These are the activations of a small neural network, seen along a few directions. Each row is one input.
Each table varies a few parts of the input and shows all the possible inputs, shuffled.
Descriptions start from the smaller parts, as in this example, which fits no table here: one of 8 places around a ring, together with either a single point or one of 9 places along a line or (one of 3 separate values, together with one of 6 places along a line).
Shared parts are said once, and a part with two or three values counts as separate values.

Rows:
row 1: -1.96 -0.14 -1.52 -0.74 0.88 0.34 3.12 1.66 -2.13 1.13 -3.50 1.19 -2.98
row 2: -1.06 0.72 2.96 -4.99 0.16 -0.78 -1.30 -0.27 -0.29 -0.31 0.02 2.25 -2.19
row 3: -1.17 -0.40 -3.29 2.27 1.18 -0.05 0.97 0.62 -1.46 -0.92 -1.39 -0.69 0.30
row 4: 1.18 0.30 0.80 -0.02 0.17 -0.99 -4.11 -1.90 0.37 -3.79 3.65 -0.07 4.02
row 5: -1.56 0.58 0.13 -1.32 0.81 -1.31 -1.59 -2.48 0.30 -3.58 2.68 1.44 0.90
row 6: -0.61 -0.14 -0.57 -1.64 0.63 0.47 1.33 2.90 -1.83 2.25 -4.12 0.04 -2.61
row 7: 1.24 -1.05 -0.61 0.70 0.39 0.11 -1.07 2.41 -1.42 1.41 -2.35 -1.82 1.49
row 8: 3.84 0.42 0.09 9.14 -5.09 3.97 7.42 -1.66 8.16 7.42 2.96 -3.81 -1.97
row 9: 1.31 -0.77 -2.68 3.39 0.57 0.38 -1.60 0.91 -1.31 -0.94 -0.45 -2.29 3.70
row 10: -2.32 0.76 1.85 -4.16 0.45 -0.96 0.52 -1.56 -0.66 -1.28 0.67 3.35 -2.50
row 11: 1.12 -0.28 2.85 -2.65 -0.15 -1.19 -3.67 -0.65 0.26 -1.39 1.84 0.40 1.85
Q: What is each input in this table made of?
A: either a single point or (one of 2 separate values, together with one of 5 places around a ring)

Rows:
row 12: -2.75 0.46 -1.17 -3.17 1.61 -0.71 1.62 1.67 -0.55 0.72 -3.35 0.46 -3.70
row 13: -2.88 -0.14 -2.22 -1.54 2.35 -0.36 0.40 2.02 -3.13 0.26 -4.09 -0.07 -2.55
row 14: 0.76 -2.13 0.40 -0.38 0.61 -1.29 -2.21 0.27 -1.47 -1.44 -0.18 -0.05 3.49
row 15: 2.07 0.90 -1.57 7.73 -2.87 2.22 3.12 -2.39 5.30 2.94 3.10 -3.02 1.78
row 16: -2.59 -0.21 -0.43 -2.00 1.28 -0.59 3.17 0.78 -2.83 1.05 -2.59 2.73 -2.63
row 17: 0.85 -1.27 2.33 -1.25 -0.12 -1.40 -0.75 -1.03 -0.99 -0.42 1.50 0.86 1.87
row 18: 2.95 -1.05 0.13 5.98 -2.78 2.02 3.56 -0.11 4.30 5.17 1.37 -4.23 1.20
row 19: -0.02 0.50 -1.80 0.82 1.06 -0.84 -3.67 -1.57 -0.11 -3.61 2.42 -1.13 2.64
row 20: 0.41 -0.25 1.87 -1.69 0.34 -1.84 -2.93 0.45 1.52 -0.46 0.74 -0.89 0.60
row 21: 0.54 -0.01 -0.38 -0.94 0.34 0.50 -1.09 1.84 -3.01 -1.17 -1.83 0.93 1.63
row 22: 3.57 0.21 -0.79 5.72 -2.41 3.84 4.38 1.11 3.30 5.13 -0.42 -2.69 -1.08
row 23: -2.78 -0.82 -1.51 -0.92 1.92 -0.33 1.95 1.97 -3.69 -0.52 -4.16 1.28 -1.50
row 24: 0.62 1.47 0.76 -2.71 0.36 0.22 -1.59 1.45 0.16 -0.28 -1.15 -0.04 -1.04
row 25: 0.24 0.73 -0.89 -1.36 0.71 0.52 -2.81 2.09 -2.42 -0.48 -1.69 -0.46 0.45
row 26: 0.49 -1.32 -0.12 -0.60 1.03 -1.45 -4.07 0.53 -0.80 -0.67 -0.16 -1.32 2.30
row 27: 0.14 -0.36 -1.46 1.10 0.61 -0.75 -1.97 -1.89 -0.76 -4.30 2.36 0.18 3.79
row 28: 0.10 -0.60 3.53 -1.99 -0.89 -1.01 -1.64 -1.38 1.23 0.21 1.76 0.75 -0.19
row 29: -2.83 -0.07 0.05 -3.54 0.32 -0.05 2.63 0.08 -0.62 1.53 -2.30 2.34 -4.27
row 30: -0.57 0.83 1.64 -0.60 -0.71 -0.06 -1.49 -3.11 2.19 -2.62 4.50 1.34 0.26
row 31: 0.74 -0.61 -2.69 5.83 -2.13 1.98 6.85 1.71 2.34 5.18 -2.41 -1.94 -4.69
row 32: 0.17 0.46 0.57 0.48 0.05 -0.76 -0.74 -3.07 0.04 -3.28 3.76 1.61 2.19
row 33: 0.66 0.79 1.30 -1.75 -0.33 0.26 0.23 0.51 -2.38 0.07 -0.30 2.10 0.15
row 34: 0.39 1.11 2.32 -3.01 -0.88 0.88 -0.34 -0.44 -0.06 0.40 -0.21 1.58 -1.76
row 35: -0.27 1.38 0.15 -0.19 0.53 -0.98 -2.61 -1.49 2.44 -3.39 3.31 -0.33 1.06
Q: What is each input in this table made of?
A: one of 4 places along a line, together with either a single point or one of 5 places around a ring
Q: Changing only the place on the line of 4 turns row 26 into row 25. The same change can be made to row 14. Which row results?
A: row 21

Rows:
row 36: -0.42 -0.89 0.20 -2.73 1.10 -0.37 -0.64 3.30 -2.98 1.74 -4.36 -0.01 -1.28
row 37: -0.37 -0.05 -1.32 1.55 0.81 -1.10 -2.06 -2.31 -0.36 -4.14 3.05 0.21 3.58
row 38: 0.85 0.69 4.08 -3.67 -0.63 -1.24 -3.97 -2.46 1.30 -2.71 4.07 1.78 1.54
row 39: -3.72 0.82 0.67 -5.08 1.32 -0.90 1.63 0.03 -1.62 -0.55 -2.03 3.43 -4.61
row 40: -0.77 -0.82 -3.65 0.56 1.97 0.31 0.26 3.84 -4.14 0.55 -5.30 -1.12 -0.10
row 41: 1.73 -0.58 -2.14 2.93 0.90 -0.41 -4.06 0.22 -1.01 -2.99 1.22 -2.45 5.54
row 42: 4.41 0.28 -0.05 9.45 -4.69 3.40 4.65 -2.53 7.78 5.23 4.61 -4.25 0.96
row 43: -2.93 -0.34 -2.76 -0.82 1.90 -0.24 2.26 1.37 -3.49 -0.63 -3.57 1.48 -2.13
row 44: -1.74 0.57 2.75 -6.05 0.53 -0.55 0.45 1.06 -1.84 0.96 -2.32 3.07 -3.83
row 45: -1.11 1.03 2.07 -2.65 0.22 -1.65 -2.78 -3.62 1.36 -4.09 4.58 2.13 0.79
row 46: 1.90 -0.01 -1.44 7.07 -3.46 3.80 9.08 1.38 4.81 8.46 -1.98 -2.94 -4.77
row 47: 2.17 -0.70 1.59 -0.54 0.04 -1.06 -4.84 -0.28 0.19 -1.83 2.04 -1.31 4.32
Q: Changing only one part turns row 39 into row 45. The same change can be made to row 40. Which row results?
A: row 41
Q: What is each input in this table made of?
A: one of 2 separate values, together with either a single point or one of 5 places around a ring
Q: Which other rows does row 42 become when the choice among 2 separate values takes its other values? List them by row number.
A: row 46

Rows:
row 48: 0.26 0.10 2.14 -4.79 0.58 -0.39 -2.30 1.83 -2.44 0.11 -2.06 1.38 -0.70
row 49: -1.44 -0.25 -4.81 3.39 1.24 0.65 2.41 1.60 -1.68 0.21 -3.02 -1.37 -0.56
row 50: -1.45 -0.04 3.41 -7.73 1.45 -1.97 -4.05 1.27 -2.45 -1.13 -1.79 2.35 -1.46
row 51: 0.31 0.79 1.46 -1.88 0.37 -1.18 -4.15 -2.26 -0.29 -4.30 3.64 1.43 3.11
row 52: 3.65 0.55 0.80 7.34 -4.19 2.60 3.52 -3.21 7.46 3.65 5.26 -3.08 0.99
row 53: -2.18 -0.62 -2.27 0.40 1.23 -0.31 2.58 0.31 -2.42 -0.61 -2.03 1.37 -1.05
row 54: 1.77 -0.95 -1.52 1.63 0.34 0.81 -0.64 3.80 -1.20 2.63 -3.68 -2.97 0.96
row 55: 3.67 -0.06 1.75 4.57 -4.05 3.11 5.45 1.24 5.45 8.02 -0.47 -3.00 -3.14
row 56: -3.02 0.92 -0.93 -2.89 1.61 -0.45 0.97 -0.17 -2.77 -2.41 -1.38 3.04 -2.23
row 57: 0.15 0.68 -1.73 6.37 -2.85 3.02 8.48 -1.14 4.81 5.68 0.42 -1.36 -4.56
row 58: 0.87 -1.14 1.01 -1.40 0.25 -0.10 -0.66 2.29 -2.25 1.83 -2.68 -0.34 0.56
row 59: 1.96 -0.46 -2.35 4.47 0.13 0.19 -2.66 -0.38 0.81 -1.88 1.91 -3.13 4.57
row 60: 1.15 -0.74 0.21 1.48 -0.04 -0.88 -2.58 -1.70 0.01 -2.68 3.00 -0.40 4.20
row 61: -4.55 0.64 0.19 -6.03 2.56 -2.20 -0.66 -0.69 -2.71 -3.58 -1.02 3.89 -2.95
row 62: -1.16 0.58 2.66 -4.95 1.36 -2.92 -5.71 -2.81 -0.33 -5.55 3.90 2.21 2.27
Q: What is each input in this table made of?
A: one of 3 separate values, together with either a single point or one of 4 places along a line
Q: Changing only the choice among 3 separate values turns row 56 into row 51. The same change can be made to row 57. Which row results?
A: row 52
Q: Which other rows does row 48 become when the place on the line of 4 takes its other values? List them by row number.
A: row 50, row 54, row 58
